Each row below holds a small network's activations on one input, seen along a few directions.
Each table varies a few parts of the input and shows all the possible inputs, shuffled.
A made-up example of a description, with smaller parts first: one of 4 places along a line, together with either a single point or (one of 2 separate values, together with one of 5 places around a ring) or one of 11 places along a line.
Shared parts are said once, and a part with two or three values counts as separate values.

Other details of the inputs shift rows strongly along two fixed directions, in all tables alike. That doesn't count.

A family of inputs:
row 1: [ -7   6  22  10   0  27 -45 -12 -13  40   9  33]
row 2: [ -3   9  32  18 -12  27 -37  15  -5  45   6  18]
row 3: [ 23  -2 -42 -21   4   3   6  -4   0  -9 -17   2]
row 4: [-30  -3  23   7  21 -49  59  -7   7 -59  17 -41]
row 5: [ 12  -7 -31 -25 -16   3  11  17  12  -6 -15  -9]
row 6: [-54   7  90  44  33 -17   6 -28 -14 -16  54 -16]
row 7: [-10   8  25  10   1  24 -43  -5 -15  44   8  33]
row 8: [-53  13  90  39  20 -29   9 -10  -9  -7  37 -17]
row 9: [-24  -1  17  17  27 -45  60  -4   3 -63  20 -41]
row 10: [ -3   9  21  21   1  24 -42   0 -15  41   4  30]
row 11: [ 20  -5 -34 -14 -11   3  12  17  11  -8 -15  -7]
row 12: [ 15 -10 -41 -20  -2   5   2  -7   4 -14 -13   5]
row 13: [ 12  -8 -41 -22  -2   1   5   1   2 -10 -17   3]
row 14: [ 13  -9 -43 -18  -5   3   2   0   4 -13 -14   4]
row 15: [ 21  -5 -43 -11  -1   3   3   0   3 -14 -16   1]
row 16: [ 14  -5 -27 -27 -19  -4  12  11   9  -2 -20 -11]
row 17: [  2  12  37  15 -16  14 -35   7  -4  51  -1  19]
row 18: [ -8   5  29  16 -17  19 -34  13  -4  47   8  28]
row 19: [ 12  -9 -33 -20 -15   2  11  18  12  -7 -13  -4]
row 20: [  2   9  33  19 -15  16 -33   9  -2  50   2  24]
row 21: [-21  -3  25  14  35 -37  52 -27   1 -65  29 -46]
row 22: [ 22  -1 -28 -21 -15  -4  13  11   8  -2 -22 -13]
row 23: [ 24  -3 -42 -19   3   5   4 -11   1 -12 -15   2]
row 24: [ 23  -6 -42 -13   1   6   2  -6   3 -14 -15   3]
Description of these inputs: one of 2 separate values, together with either a single point or one of 5 places around a ring or one of 6 places around a ring.
The inputs of row 16 and row 22 match in every part but the choice among 2 separate values. If row 19 is changed in the same way as row 16 into row 22, which row does it become?
Answer: row 11
Change only the choice among 2 separate values in row 10. List by row number the other rows that result.
Answer: row 13
Change only the place on the ring of 5 in row 24. List by row number the other rows that result.
Answer: row 3, row 10, row 15, row 23

A family of inputs:
row 25: [-25  31 121  91  13  18 -64  -7 -27  71  42  35]
row 26: [-23 -15 -16 -13   5  -5   1 -13   0 -23  10   7]
row 27: [-13   1 -11 -10  13 -22   6 -19  -6 -13 -11  14]
row 28: [-15   7 -14   3  18 -15   5   7 -12 -19 -15   4]
row 29: [  6  10 -14  17  17 -12  16  17  -6 -12  -7  -2]
row 30: [ 23  11   4  -3   8 -10   9 -25  -1  -9  -6 -21]
row 31: [ 41 -11 -82 -38 -53  75 -80  40   1  73 -45  66]
row 32: [-14  -8  19 -19 -31 -14  26  33  26   0   3 -24]
row 33: [ -3 -13  -6 -22   9   6   6 -27   0 -13  16  -8]
row 34: [ -6   5  20 -13 -27 -34  29  23  11  10 -18 -27]
row 35: [ -5  -4 -17  14   9   9  16  23   3 -22  12  -3]
row 36: [ 15 -10  -6  18   0   7  13   4  12 -20  12 -13]
row 37: [ 13  -8   1  -5   4  11   5 -20   8 -17  12 -26]
row 38: [  6   5  -1 -18  15 -13  12 -33  -8  -6  -3  -3]
The inputs of row 32 and row 34 match in every part but one. If row 37 is changed in the same way as row 32 into row 34, which row does it become?
Answer: row 30
Describe the family of inputs behind these rows.
Answer: one of 2 separate values, together with either a single point or one of 6 places around a ring
Change only the choice among 2 separate values in row 35. List by row number the other rows that result.
Answer: row 29
